Each row below holds a small network's activations on one input, seen along a few directions.
Each table varies a few parts of the input and shows all the possible inputs, shuffled.
Descriptions start from the smaller parts, as in this example, which fits no table here: ring(5) and (point or line(11) or (values(3) and line(6))).
Shared parts are said once, and a part with two or three values counts as separate values.

Other details of the inputs vary at random and push rows far along two fixed directions, the same in every table; ignore that.

A family of inputs:
x1: [ -5  12  -7   5  11  14 -19 -10  20   8  11]
x2: [ -5  10  11  -4  16  -9 -24 -18   7   3   1]
x3: [ -3  -3   5 -17 -14   0  23   6  -2 -17   5]
x4: [  1  -8   6 -11  -3  -4  28  -1  -1   3   4]
x5: [-2 -7 -3 -8 -4 -3 25  7 -2 -1  6]
x6: [-12  14  -7   1   9   1 -29   2  -5 -10   8]
x7: [ -5 -10   2 -17   3   1  23  10  -1  -3  -9]
x8: [-14   7  -3   2  24  -1 -23  -5  -3   8   1]
x9: [  5  -6  -4  -6 -12  13  28  -4  16   3   4]
x10: [ 3 -1  2  4 -7 20 30  4  6  2  3]
x11: [ -5  -4   0 -14 -11   3  22  13  -5 -14   4]
x12: [-16   8  -4   3   6   2 -31   0  -7  -7  10]
x13: [-13   9   3  -3  21  -2 -19  -5   3   7   3]
x14: [ 60   2  12  34 -36  -6  -6  18  -2   5 -40]
x15: [ -6  13   4  -2   7  -8 -24  -6   8  -7  13]
x16: [ -5  11   6  -4   5  -9 -24 -14   8  -9  13]
x17: [ 47 -12  -4  31 -36 -22 -17  31 -24  -2 -38]
x18: [  2  -7   4 -11  -9  -8  26  -6   1  -4   6]
x19: [ -9  15  -4  16  14  21 -17  -8   7   7   9]
x20: [ -1  -7   2 -12  -7  -5  28   1   1  -3   7]
x21: [-10 -17  -2  -4   0   2  22   5 -13   6  -5]
x22: [  0  -9 -16   1  -6  19  26   2   7   5   3]
x23: [  8  -2   9   1 -12  15  28 -10  10  -2   2]
x24: [ -8  10   2   1  18  -5 -19  -5   3   8  10]
x25: [ -7 -11 -11  -5  -6   2  24  11  -8  -9   6]
x26: [-11   7  -6   6  20  -2 -21  -6  -4   9   8]
x27: [-19   2  -2  -1  19   1 -26  -4  -4   4  -1]
x28: [-11  10  -2  19   9  20 -20  -9   4   9   9]
x29: [ 53  -4   2  23 -34 -23 -14  32 -15  -6 -37]
x30: [-13   3  -3   9  16  -3 -24  -7  -6  12   8]
x31: [ -6 -10 -11  -3  -3   0  27   8  -9  -1   6]
x32: [ 50  12  13  30 -12 -33 -57   0  -7   8 -33]
x33: [ -3  -9   7 -15   0  -2  27   0   0   1  -3]
x34: [ -2  -9   7 -20  -1  -2  24   3   0  -5  -9]
x35: [-19   5  -7   7  14  -2 -22  -6  -4   5  15]
x36: [ -8 -14  -6 -14   3   3  25   9  -9  -3 -10]
x37: [ -1  -4   7 -17 -16  -2  21  -2  -2 -18   4]
x38: [-12   5 -12  12   9  16 -22 -12  11  12  11]
x39: [  1  12   0   4   5   7 -21 -23  23   5   9]
x40: [  0 -11   9 -21  -4  -4  24  -4   1  -7 -10]
Description of these inputs: line(5) and (values(2) or line(6)).
- The inputs of x32 and x26 match in every part but the line(5) part. If x37 is changed in the same way as x32 into x26, which row does it become? => x6
- The inputs of x28 and x10 match in every part but the line(5) part. If x35 is changed in the same way as x28 into x10, which row does it become? => x5
- Change only the values(2) part in x1. List by row number the other rows that result. => x10
- List by row number the other rows that have the line(5) part in common with x15. => x3, x4, x9, x14, x20, x33, x34
- Change only the line(5) part in x16. List by row number the other rows that result. => x15, x17, x25, x29
- Change only the line(5) part in x21. List by row number the other rows that result. => x2, x8, x13, x33

A family of inputs:
x41: [ -1   5   1   1   2   8  -9 -11   9   2   1]
x42: [ 1 -5  1  1 -3 -3  9  2 -6  2 -4]
x43: [ 5 -2  3 -7 -5 -1  8  4  0 -4 -4]
x44: [-5  5  4 -1  7 -4 -6 -7  1  0  5]
x45: [ -2   4  -2   1   2   6  -6 -11  11   3   3]
x46: [ 0 -6 -2 -2 -3  2  6  6 -5  1 -7]
x47: [ 5  0 -1  8 -5  7 12  4  0  4  1]
x48: [-8  2  1 -3 10  1 -8 -3  0  3  0]
x49: [-7  1 -5  1  6 -1 -9 -2 -1  1  8]
x50: [-8  3 -3  3  5  0 -9 -3 -4 -1  7]
x51: [ -1   3  -1   4   1   4  -7 -12  10   4   7]
x52: [ 5 -2  0 -6 -4 -4  9  3  2 -3 -3]
x53: [ 4 -2  0 -6 -7 -4  9  4  3 -5 -2]
x54: [ -1   5   2   6   0   5  -8 -12   7   3   5]
x55: [-5  7  4 -2  2 -3 -7 -4  3 -4  9]
x56: [ -7   3  -6  -1   5   1 -10   0   2  -4   5]
x57: [-8  0 -3  1  7 -2 -8 -2 -1  4  6]
x58: [ 3 -4  2 -5 -1 -1  8  3 -2  1 -8]
x59: [-8  5 -3  2  3  1 -9 -2 -2 -4  8]
x60: [-9  3 -4 -1  7  4 -9 -1 -1 -2  3]
x61: [ 5 -2  1 -4 -8 -5  9  3  1 -4  2]
x62: [  6  -5   3   3 -10   8  10  -4   3   0  -3]
x63: [ 3 -3  6 -3 -3 -2  9  2 -3 -3 -4]
x64: [ 44  10   7  31 -13 -25 -48  11 -11   8 -36]
x65: [ 4 -2  6 -4 -6 -1  9  3 -2 -5 -2]
x66: [-1 -7  1  1 -4  1  7  5 -7  0 -4]
x67: [ 1 -6 -7 -1 -4 -1  7  6 -3 -1 -4]
x68: [-5  3  0 -4 10 -3 -7 -5  4  2  1]
x69: [-8  2  3  0  9  1 -8 -4 -2  2  2]
x70: [ 3 -1  5 -3 -8 -1  8  3  0 -7 -1]
x71: [ 4 -1  3 -6 -7  0  8  5  1 -6 -3]
x72: [-1 -5 -1  1 -5  2  7  6 -7 -3 -2]
x73: [ 1 -7 -5 -1 -2 -2  7  6 -4  2 -5]
x74: [ -8   4  -1   1   4   3 -10  -1  -2  -5   6]
x75: [-7  0 -1 -1  9 -3 -7 -4  0  5  5]
x76: [-4  8  0  8  7 11 -5 -2  5  4  6]
x77: [-4  5  3 -5  9  0 -7 -5  3 -1  1]
x78: [-5  3  1 -2  9 -4 -7 -6  2  4  4]
x79: [ 5 -5  1 -4 -3 -6 10  1 -1  0 -1]
x80: [ 0 -6 -1  2 -4 -2  8  4 -8  1 -2]
x81: [ 6 -2  1 -4 -5 -5  8  2  0 -2  0]
x82: [ 3 -4  5 -2 -2 -1 10  2 -4 -1 -6]
x83: [ 5  0 -3  4 -3 11 12  6  3  4 -3]
x84: [-1  6 -4  7  7  7 -5 -3  7  7  8]
x85: [ 6 -2 -5  4 -2  7 12  6  5  5 -1]
x86: [ 1 -4 -4 -2 -6  3  6  7 -4 -6 -3]
x87: [ 5 -4  1 -5 -2 -5  9  2  1 -1 -5]
x88: [-4  7  4 -2  4 -3 -7 -6  2 -2  7]
x89: [ 2 -6 -6 -1 -7 -1  8  6 -4 -3  2]
x90: [-8  1 -2 -2 10 -2 -8 -3  2  4  1]
- What is each input in this table made of? => ring(5) and (values(2) or line(8))
- The inputs of x46 and x57 match in every part but the ring(5) part. If x43 is changed in the same way as x46 into x57, which row does it become? => x81
- Change only the ring(5) part in x44. List by row number the other rows that result. => x63, x77, x79, x87
- Change only the ring(5) part in x53. List by row number the other rows that result. => x55, x61, x70, x71
- Change only the values(2) part in x54. List by row number the other rows that result. => x47

A family of inputs:
x91: [ 25   2   6   8 -15 -18 -19   5  -4  -4 -17]
x92: [  5  16   7  12  13 -14 -50  -1  -5   4 -10]
x93: [ -1 -14  -2  -8  -5  -5  16  10 -14  -3 -11]
x94: [ 13  22   0  20   6   3 -43  -8  13   5  -2]
x95: [  1 -10  -6  -8  -6  -9  14  14 -11  -6  -2]
x96: [-24   6  -3  -3  18  17   4 -17  13   6  21]
x97: [-31   1  -4 -15  17   4  -5  -7  -3  -9  18]
x98: [  6  -6   5  -7 -10  -8  16   6  -4  -8  -3]
x99: [  7  -9   4  -9  -8 -10  15   0  -2  -1  -7]
x100: [-14  10  -4   8   9  13 -13 -11   7   4  20]
x101: [-22   3  -4 -10  21  -6 -12  -2  -2   1  11]
x102: [ -2  -9   5 -12  -2  -5  24   2  -3  -3  -1]
x103: [ 10  -4  -4   7 -15   8  18   3   2   1  -2]
x104: [ 9 -6  0  3 -9 10 16  3  5  6 -8]
x105: [ -5  -8   3 -13  -7  -2  25   9  -8  -9   1]
x106: [ 37   6   2  24 -12  -4 -20   6   2   9 -26]
x107: [ 8 -9 -2 10 -9  7 18  4 -2  7 -3]
x108: [-22   9  -2  -6  12  20  -3 -14  17   1  21]
- What is each input in this table made of? => values(2) and (line(4) or line(5))
- List by row number the other rows that have the values(2) part in common with x92. => x93, x96, x99, x101, x102, x104, x106, x107
- Start at x108 and move only the line(4) part, one step at a time. The first step leads to x94. Which rows follow, in order? => x103, x100

A family of inputs:
x109: [ 21  -1  -4   6 -17  -6  -8  18  -8 -10 -20]
x110: [ 22  16   5  17  -4  -1 -27   6   3  -1 -13]
x111: [ 11 -13  -2   0 -21   7  39  -3   3   1   2]
x112: [-29  -3  -1 -11  11   1   8  -9  -3  -1  25]
x113: [  3 -15   5 -18 -11 -11  35   3  -9  -9  -6]
x114: [  8 -14   4 -14 -13  -5  35   5   3  -2  -5]
x115: [ 14 -14   3   1 -23 -13  20  13 -15  -5  -8]
x116: [-41   3   3 -23  16   6  10 -16   5  -9  36]
x117: [-34  11  -6 -16  21   3 -14 -14   9 -10  32]
x118: [  9  19   1  22  10  -8 -42  -7   4   9   4]
x119: [ 11 -17  -1   5 -17  -3  21  18 -17   1 -15]
x120: [ 14   8   8  10  -8 -14 -33   7  -6  -6 -11]
x121: [-38   8   0  -9  25  12 -14 -11   3   0  23]
x122: [  8  15   5  10  11 -16 -45  -8   8   8  -2]
x123: [ 30   0   3  16 -23  -3  -3   1   3   1 -14]
x124: [ 10  21   3  19   8  -9 -42  -8   6   5   5]
x125: [-25   3  -6 -18   9   7   7  -5   6 -14  22]
x126: [ 10 -15  -4   3 -19   8  37  -2   2   5   1]
x127: [ 16  -8   0  14 -14 -13  -6  14 -16   4 -15]
x128: [ 18   4   1  15   2 -13 -27   3   1  13 -16]
x129: [-29  13  -4  -1  28  18  -8 -15  11   7  27]
x130: [  3 -16   3 -14  -9 -12  34   3 -11  -5  -4]
x131: [ 21 -11   6  -7 -19  -7  23  12   1  -3 -18]
x132: [ 21   6  -3  27  -5   5 -26  -2   4  12 -14]
x133: [-23   0  -1 -13  19  12   8  -8  11   6  10]
x134: [ 21   6  -3  27  -6   0 -26  -4   3  13 -11]
x135: [ 15   5  -7  16  -5 -16 -31   8  -8   1  -7]
x136: [  9 -13  -2  -1 -19  20  38   3   4   0  -8]
x137: [ -6   0   3 -11  -4  11  29  -1   6  -7  12]
x138: [-15  -8  -9 -15  -1  12  24   8  -3 -10   6]
x139: [ 16 -12   6  -9 -14  -9  21  12 -11  -8 -24]
x140: [ 18  -7 -10  14 -12  -6  -6  18 -13   1 -18]
x141: [-16 -12 -13 -10   0   4  25   5  -6  -3  12]
x142: [ -8  22   4   6  25   0 -55 -11  14   8   0]
x143: [-29  -2   1 -17  22   7   9  -9  -1  -1   9]
x144: [ 12 -11   1  -4 -22  12  36   0   6  -5  -3]
x145: [-19   8   2 -11   9   9  13 -12  11  -4  25]
x146: [ 25  -1   6   4 -12  -8  -5  11   2   1 -25]
x147: [-20   8   0  -8  14  20   9  -7  10  -1  17]
x148: [ 19   5   2  13   0 -17 -28   1   2  11 -13]
x149: [-30  13  -4  -1  27  13  -7 -18  11   7  31]
x150: [ 14 -13   4  -7 -11  -5  22  13 -13  -5 -24]
x151: [  0 -19  -1 -11  -5  -7  36   6 -14   1  -8]
x152: [-20   2  -5  -1  10  26   9 -15  13   6  15]
x153: [-36  12   4 -15  21   9 -15 -13   6  -7  25]
x154: [-29   0 -11 -12  14  14   7  -1   2  -5  16]
x155: [ 12   6   5  13  -4  -6 -33  10  -8  -1 -16]
x156: [ 15 -16   2  -3 -12 -17  22   8 -16   0 -16]
x157: [ -3  26   3  15  15  10 -53 -20  19   4   6]
x158: [ 24   2   0  18 -12   3  -1  14  -4   5 -20]
x159: [  2  11   2  11  20 -12 -46  -5  -6   7 -11]
x160: [ 18   4   1  15   4  -8 -28   5   1  13 -19]
x161: [-12  -7   6 -23   3  -2  26  -4  -2 -11   4]
x162: [-13  -9  -8 -14  -4  -1  25   2  -4  -8  16]
- What is each input in this table made of? => line(6) and ring(9)
- The inputs of x131 and x120 match in every part but the line(6) part. If x133 is changed in the same way as x131 into x120, which row does it become? => x121
- The inputs of x109 and x146 match in every part but the line(6) part. If x140 is changed in the same way as x109 into x146, which row does it become? => x160
- Start at x134 and move only the line(6) part, one step at a time. The first step leads to x149. Which rows follow, in order? => x128, x151, x127, x141
- Change only the ring(9) part in x129. List by row number the other rows that result. => x110, x118, x124, x137, x145, x147, x149, x158
